Each row has a name. Each question is about the rows just above it.

lub: [-51,12,-20,1]
Basus: [-8,14,-10,-19]
kemes: [-5,24,-27,-6]
bama: [10,-35,-27,22]
Vura: [-34,-11,-23,27]
duza: [-35,10,-27,37]
ler: [-11,-25,-34,-46]
kud: [-33,-20,5,38]
Give the next entry after [-35,-27].  [22]
What is the next entry after [-35,10]?  [-27]
Give the next entry after [-11,-25].  [-34]
What is the next entry after [10,-35]?  [-27]

dus: [58,26,6,17]
gelu: [26,58,6,3]
Vufin: [58,6,26,-55]
Give the next entry after [26,6].  [17]
The next entry after [58,26]:  [6]

kof: [6,-16,-17,-16]
Dedo: [40,49,22,35]
Teg: [49,40,-18,24]
garek: [-24,25,10,-5]
What is the next entry after [-24,25]?  [10]
Give the next entry after [49,22].  [35]
The next entry after [40,49]:  [22]
Give the next entry after [6,-16].  [-17]
The next entry after [40,-18]:  [24]

sube: [-3,-5,-5,8,30,-10,11,-15,7,8,13,5,39,9,17,1,24,33,14,-2,11,33,34,34,13,-9,-9,-15,-20,52,8,-1,1,29,29,43,-8,10,4,-4,4,-15,10,47,3,2,-18,-17,14,19,-13,13]
Gak: [5,4,1,-20,6,7,-18,6,-19,-2,4,10,-10,-7,-6,-3,-2,-13,-20,-7,-19,-8,-1,-7,12,14,13,17,23,2,-2,-7,-16,-2,-7,-2,10,12,-5,1,4,16,-24,1,-4,8,16,1,12,-2,19,1]
liku: [5,4,20,5,-17,3,15,14,5,2,-1,-10,1,-1,2,0,-2,0,6,9,7,-1,4,5,9,-9,15,15,12,3,-1,22,4,-13,3,-7,20,20,2,2,2,-9,8,-6,2,-17,3,-18,6,-4,22,-3]
tipib: [3,20,12,18,-25,26,2,-4,7,19,16,-7,11,-5,11,-1,5,14,-9,10,-4,13,19,17,26,-11,27,7,22,15,-3,10,26,-5,8,18,2,-10,-4,-11,-4,0,16,19,12,-39,4,6,0,6,-1,5]
gog: [2,3,2,-13,5,4,-3,19,-16,-6,-8,18,-7,-1,-16,4,-8,-20,-2,-6,-18,-1,-2,-4,8,9,5,8,18,13,1,-9,-7,10,-18,6,-6,-18,-1,9,-9,27,-19,11,15,28,-22,17,12,0,-3,6]
What is the next entry after [18,-25,26]?  [2]
What is the next entry after [-1,-10,1,-1,2,0,-2,0]?  [6]
The next entry after [2,-17,3,-18]:  [6]
What is the next entry after [34,34,13,-9,-9,-15,-20,52,8,-1,1]?  [29]

Bokot: [-28,-59,-18,-1]
dis: [-17,13,8,6]
Fil: [-35,-30,-28,-26]
Magov: [-59,8,13,-13]
Risa: [42,-31,7,58]
What is the next entry after [13,8]?  [6]
Give the next entry after [-59,8].  [13]
The next entry after [8,13]:  [-13]
What is the next entry after [42,-31]?  [7]
What is the next entry after [-17,13]?  [8]

Fir: [35,0,19,17,1,-7,25,-8,12,-24]
Pevet: [35,0,19,17,1,-10,17,13,2,-18]
Tok: [2,1,12,4,-11,-6,9,1,-9,-10]
Turo: [0,6,-5,13,16,19,-2,1,-15,9]
zof: [21,16,-25,8,5,-10,17,13,2,-8]
Lin: [1,2,-4,-7,12,-7,-3,23,-3,4]
mut: [0,6,1,16,13,-2,-5,19,12,22]
mupuv: [-13,-9,25,-13,5,-2,-8,-8,19,11]
Kare: [1,10,-2,34,9,5,-17,19,-3,29]
togim: [14,-21,-1,10,15,40,49,29,31,-39]
The next entry after [1,16,13,-2,-5,19]:  [12]
Give the next entry after [-25,8,5,-10,17,13,2].  [-8]
Give the next entry after [25,-13].  [5]
The next entry after [1,16,13,-2]:  [-5]

rok: [16,-5,-8,-24,6,-10,-8,-15,27,-29,-6,-16]
Bope: [16,-5,-8,-24,6,-10,0,-12,36,24,1,-16]
zome: [-24,7,-56,29,6,4,-18,-15,18,-42,-25,-16]
Give the next entry after [7,-56,29,6,4,-18,-15,18,-42].  [-25]
What is the next entry after [27,-29]?  [-6]

sis: [-14,-11,1,28]
Vaso: [-34,-11,-54,-17]
Dit: [-17,-46,-30,-35]
dilik: [-13,-56,10,-28]
vodim: [-13,-56,-8,-10]
zirod: [-16,-34,4,-9]
What is the next entry after [-11,1]?  [28]
[-13,-56,10,-28] is in which row?  dilik

nek: [17,13,48,-18,35,12,49,-3]
Febog: [-14,0,-16,7,-16,8,-13,32]
sura: [48,13,17,35,48,13,43,2]
fani: [-9,-12,-63,-36,-5,8,-4,-23]
Give the next entry after [-9,-12,-63].  [-36]
The next entry after [-18,35]:  [12]
What is the next entry after [13,17,35,48]?  [13]
The next entry after [13,48,-18]:  [35]
Give the next entry after [-14,0].  [-16]
Give the next entry after [17,13,48,-18,35,12].  [49]
Give the next entry after [17,13,48].  [-18]

